Each row below holds a small network's activations on one record, seen along a few directions.
Each row is followed by the record's values for the fields GAFI, RORU, BOBU, PAV.
Not every record has every field; a missing one is left out.
The largest differences between rows may come from other fields.
Strong random noise was added to every row along 10 fixed directions; ignore it. To show where, here is one row again and again, with new noise each time:
[  67  190  417 -392  209 -144   19   59  379 -257 -100  -23  102 -305
  209  230  267   78  419  -81  -62  345 -145  339 -439]
[ -47 -319  109 -205 -272  259 -176  -11  180 -190  -80 -244  347 -359
 -410  322   39  341  262 -197  -22  236  129 -324  130]
[ 96 152 122  90 320 -66 -27 -98 266 -24  29 359 -21 286 -56 -97  65 -95
 223 216 -49 305  42  12  60]
[ 122 -271  -86  185  414  385 -150 -142   55  297  197 -328  140  -70
 -323   -9  137  -69  205  347 -112  -83  -12 -279  233]
[-103  -17  291   89  260   -8  314  235  -74   48  440   21 -380  128
  133  -96 -424 -239   34  372   80 -103  -66  435 -167]
[  51   61 -414  -38  259    2  223  182  258  516   71 -493 -348 -224
  324    1 -168 -159 -409  205  198 -561 -520  255  154]
[  56 -252   85  363  354  111  292 -260 -510 -382  375    7   62   39
 -159   48 -355  -78 -232  558 -156 -603  431  -78 -164]
[-161  -65  555 -178  129 -169  -26  -29  -66 -467 -144  257   93   -1
   -2  239  186  156  345 -223 -111  508   53  493 -383]
[ 246  356  -46 -228  -24 -293  278  234  567  201 -145  189   44  -48
  345  -92   95   21   42  116  221  170 -188  -75   85]
[ 312 -307  174   17  160  487 -117   55 -314 -171  155 -186  401 -135
 -483 -111  -33  365  415  192 -224  455  431 -593   55]
[ -10  -74  -52  113  331  312 -484  228 -355  100 -301  152  -16  536
 -188 -178  256 -178  375 -178 -271  764 -364  285   83]
[ -24 -187   67  161  141  178 -302   -8 -124   29 -196  271  220  387
 -326  -47  285  -42  354  -45 -146  567  -29  -58  220]

[ 294   30 -203  292  394  273 -211   16 -441 -116 -126  201  263  528
 -111 -189  140 -376  162  386 -345  135  -20 -203  -21] : GAFI: kef / RORU: tul / BOBU: sakam / PAV: kip
[-172 -120   94   33 -113 -622  304 -251 -207 -291 -366  593  182   96
  187   69  185  435 -320 -292  156  -55  267  189   41] : GAFI: kef / RORU: bul / BOBU: modot / PAV: dil
[   2   21 -148  -82 -145 -131  145 -105  182   68   71 -128 -144 -101
   14   60 -340  217 -348   73  159 -256  108 -172  176] : BOBU: vono / PAV: dil
[ 262   -5    6  -93  -30 -157  218   -1 -251  105  -82 -187  372 -137
  247   17  242   12  -75  217   -2 -210   90 -295 -176] : BOBU: nas / PAV: dil
[-437   43 -119 -356 -828   48  -83  417  745   -5  -62 -202 -103 -216
   27  521 -304 -380   62 -262  259 -247 -573  215  118] : GAFI: kef / RORU: tul / BOBU: sakam / PAV: kip
[  61   60  138 -336  245 -151  147  -48  -63 -383  -86 -352  -76 -474
  259  250  -77  341 -165 -121  -85 -126  -22  410 -501] : GAFI: kef / RORU: tul / BOBU: sakam / PAV: kip
[ 203  635 -406 -208  -90 -268  131   82  580  -71 -183  118  -45  -22
  529   39  -35 -425 -210  185   42 -533 -387  -39 -183] : GAFI: lem / RORU: tul / BOBU: modot / PAV: kip
[-160  180    9 -137 -320 -426  319  259 -276  -59 -289  -59 -195    4
  582  247  -44 -243 -475 -229  196 -270 -388  663 -369] : GAFI: kef / RORU: tul / BOBU: nas / PAV: kip
[ 206  102  720 -249 -393  -42  269  564 -462 -396   53  245  439  -73
  211 -122  159  -33  588  -29  -65  610  247  -54 -588] : BOBU: modot / PAV: dil
[  45  308  106 -157  -22  -54   93   86  369 -168   54  -75  -33 -217
  283  180   85 -373  112   89  -15 -254 -241  220 -345] : GAFI: lem / RORU: tul / BOBU: modot / PAV: kip
[ 196  -43  -74  150  325 -155  322  281 -710  430 -138  -20 -128   53
  354 -486  223  246 -271 -132   72  154 -103  264   -1] : GAFI: kef / RORU: bul / BOBU: modot / PAV: kip
[-171  179  207  -32  -88 -284   63  -40  267 -105   65  437 -109  263
   85   22  -91 -182  135   63   59   16   20  156  -95] : GAFI: kef / RORU: tul / BOBU: modot / PAV: kip
[  -9  111  118 -179 -228 -129  198  377  150  214   27   33    2 -134
  325  -99  137 -166  171  -41  172   37 -214  143  -98] : GAFI: lem / RORU: bul / BOBU: nas / PAV: dil
[ -92 -341  212   83  -36  499 -231   74  -98   56  545 -184  -53  -63
 -589 -191 -314   68  432   83 -139  218  319 -390  149] : BOBU: modot / PAV: dil
[ -22    9  101 -231  240 -206  338   31  310  233  319 -350 -535 -368
  218  -57 -470  448 -315   77  264 -126   41  297  -27] : GAFI: kef / RORU: bul / BOBU: sakam / PAV: kip
[ -42 -199 -282   92  -78  296  -42 -302  740  363  511 -343 -170 -365
 -468   39 -406  113 -104  259  207 -469  240 -653  632] : GAFI: lem / RORU: bul / BOBU: nas / PAV: dil
[ 257   96  293   32  210  273  314  488 -634  -84  415 -323   53  -83
  340 -152 -130 -533  256  508 -179 -284  -83  151 -647] : GAFI: kef / RORU: tul / BOBU: modot / PAV: kip
[  49  352  208 -114 -281 -238  327  261 -491 -552    8  214    1  164
  515   94 -281 -452 -111  209  -74 -367   25  301 -744] : GAFI: lem / RORU: tul / BOBU: nas / PAV: kip
[ 118  129  257 -216  147 -239  132 -417  358 -113   66 -365  216 -549
  234  454  362  -86   -6  180   -9 -490   64   17 -449] : BOBU: nas / PAV: dil
[  20    5   19 -134  -38  398 -349  344  272   31   -5  -86  210    9
 -223   42  171 -345  590    1 -167  370 -331  -70   60] : BOBU: sakam / PAV: dil
[ 181   97 -432  279  400  283 -350 -303 -143   71   34  -38   -4  277
 -185 -197   54 -273  -33  267 -312 -259    4 -344   75] : GAFI: lem / RORU: tul / BOBU: modot / PAV: kip
[ 155  307  -66  190 -105 -203   31   49 -289  -11  -87  565   71  702
  154 -276  -27 -384   12  288  -56  133  124 -187  -77] : GAFI: kef / RORU: tul / BOBU: nas / PAV: kip
[ 468  545  -45   50  352   -4  548  379   68  352  636  -83 -271   -5
  568 -586 -366 -496   44  869   70 -546   -1 -136 -357] : GAFI: kef / RORU: tul / BOBU: pulus / PAV: kip
[-457 -397  -43  395 -278 -275   36 -334 -607   67 -273  331  138  187
  -38   92  449  -39 -328 -363   95 -350  109  247  147] : GAFI: lem / RORU: bul / BOBU: pulus / PAV: dil
[-212  -62   -7  149 -662 -239  180 -155  482 -190  -15  554  257  280
 -229  274 -220 -170 -122  205  253 -250  258 -408  404] : GAFI: lem / RORU: tul / BOBU: sakam / PAV: kip
[  79  -25  196   -6  -31 -237  315 -202 -265 -123  117 -173  158 -303
  211  167   54   37 -251  153   51 -447  297  -42 -335] : BOBU: nas / PAV: dil
[ 272   46  361  -40  700 -171    1 -436 -375  -80  109  -50  -96 -139
   31 -245  247  580   97  -20 -210  430  517   42 -374] : BOBU: pulus / PAV: dil
[  10   96  269  130  -17  174   41  297   13  218  267  126   69  130
   73 -190  228 -575  495  205    4  113 -193   38 -123] : GAFI: kef / RORU: bul / BOBU: modot / PAV: kip
[-172  253   85 -291   -9 -266 -148 -126  278 -223 -313  -33   -2  -82
  352  445  310 -331   65 -152  -71 -204 -405  516 -443] : GAFI: kef / RORU: tul / BOBU: vono / PAV: kip
[ 165  106 -162  435  784 -133 -262 -681 -459  -83 -168  284 -219  347
 -134 -315  272  282 -345 -180 -292  204  315  133   26] : BOBU: modot / PAV: dil
[ 100  104 -138  141   20   42  197 -106  206   46   95 -144  -81 -308
    8    6    2  -45 -258  -21   98 -388   -7  -72  100] : GAFI: lem / RORU: tul / BOBU: modot / PAV: kip
[ 613  592 -313   41  485  146 -161 -116 -172 -325 -199  -23  185  140
  268 -102  214 -411   16  329 -409 -117  -46 -259 -443] : GAFI: kef / RORU: tul / BOBU: nas / PAV: kip
[ 494  638 -353 -215  461  -28  -20 -136  309 -516   21   45 -352 -119
  152 -215 -543  324 -318   93 -214   14  190 -162 -212] : BOBU: sakam / PAV: dil
[-217   31  234  -81 -118  163 -132   85  106   42  417 -148 -531 -105
 -227  -68 -464   88   83 -266   56  277   83  195  -28] : BOBU: modot / PAV: dil
[ 206  578 -254 -114 -223 -134  139  158  844 -162   -8  311 -142  -35
  171  -68 -265 -203  -86   75  137  -68 -145 -179  106] : GAFI: lem / RORU: tul / BOBU: sakam / PAV: kip
[-183   27 -162   -4 -398   43 -325   79  -38 -357 -344  310  256  381
 -142  294   21 -409   90 -124 -147   40 -209    6    8] : BOBU: sakam / PAV: dil

Here are new rows. What are their fields?
[  79  264 -235 -236  103 -233  -56 -149  339 -447 -533   64  210 -165
  224  398  238   49 -198 -175 -110 -157 -251  215 -168] : GAFI: kef / RORU: tul / BOBU: sakam / PAV: kip
[-518 -499 -306  281 -670  242 -291   89 -522 -428 -370  210  290  491
 -413  449 -179 -420 -226 -189 -124 -302 -208   93  251] : GAFI: lem / RORU: tul / BOBU: sakam / PAV: kip
[ 248 -198  -97  -30    4  171   56  148 -476 -148 -116 -225  442  -98
  -29   49   40   80  -12  177 -150  -84   79 -290  -82] : BOBU: sakam / PAV: dil
[-120  363 -245 -107  -22  -83 -190  -77  475 -151  -93   50 -442   29
   55  157 -298 -117 -300 -274   31  -24 -249  315   37] : BOBU: sakam / PAV: dil
[ 253  125  330 -526  394 -354  311 -133  273 -343 -223 -326   97 -710
  393  282  221  661  -83 -131    3  125   35  362 -491] : GAFI: lem / RORU: tul / BOBU: sakam / PAV: kip
[  86   27 -208 -253   98  -40  185  434  351  597  -22 -465 -179 -241
  371  -47   28  -60  -74   97  231 -103 -562  235  115] : GAFI: kef / RORU: tul / BOBU: sakam / PAV: kip
[ -71   22  149 -275 -420  178 -136  297  246  117  153 -213  -14   18
  -94  107 -246 -164  342   51   59  265  -92 -189  -56] : GAFI: kef / RORU: tul / BOBU: nas / PAV: kip
[ 394  830 -316 -238  242  -42 -435 -376  839 -223  -43  277  -76   27
   73 -164   28 -159  219   43 -241   40   48 -504 -179] : BOBU: modot / PAV: dil
[ 118  -97 -479  176 -229  -37  165   23 -414  191 -208  -61  407  -68
  171  -92  295 -176 -315   91   25 -689  -39 -372  124] : BOBU: pulus / PAV: dil
[ -84  -70  -99  -22  204  -61 -392 -170  506  226 -230  361  178  250
 -213  -74  370  123  409  -56  -49  434  -81 -113  385] : GAFI: kef / RORU: bul / BOBU: sakam / PAV: dil
[-110  236 -407 -230 -510   50 -255  160  524  169  -76    5 -294   55
 -114  -46 -413   89 -154 -340  179  105 -188 -271  369] : BOBU: modot / PAV: dil
[-271  -20  339 -209 -190   23  -36  185  215  276  389 -278 -413  -50
   22   89 -325 -143  174  -16  185  115 -122  281 -126] : BOBU: nas / PAV: dil
[  23   53  130  281  455   19 -335 -276  168   38   -1  438  307  581
 -144   16  481 -650  522  487 -287  103  -93  -29  -19] : BOBU: sakam / PAV: dil
[-119 -207  137  -93  362   39 -165  -67  141   61   34  -58  -90   -7
 -108   48   39  175  221    1  -48  234  -63  243   41] : GAFI: kef / RORU: bul / BOBU: sakam / PAV: dil
[ 186  -29  398  -61   29 -216  409 -278  171 -178  349   15  -55 -391
  -60  -58 -267  621 -124  120  181  100  712 -309  -22] : GAFI: lem / RORU: bul / BOBU: nas / PAV: dil
[-160   22   47  391  707 -153 -198 -803  321  166   81  195 -405   66
 -221  -89  345  136 -188 -185  -49   -4  110  322  183] : GAFI: lem / RORU: tul / BOBU: modot / PAV: kip
[ 122  -12   -1  -65  409 -253  277 -202  245  501  119 -165 -130 -324
  209 -193  192  420 -150   55  221 -133   54  -37  140] : GAFI: kef / RORU: bul / BOBU: modot / PAV: kip
[  59   72   -1  -72   70   24  -14  121 -161 -162  -94  -54   25   22
  111   74  -33  -93   33   33  -98   29 -131  187 -223] : GAFI: kef / RORU: tul / BOBU: sakam / PAV: kip
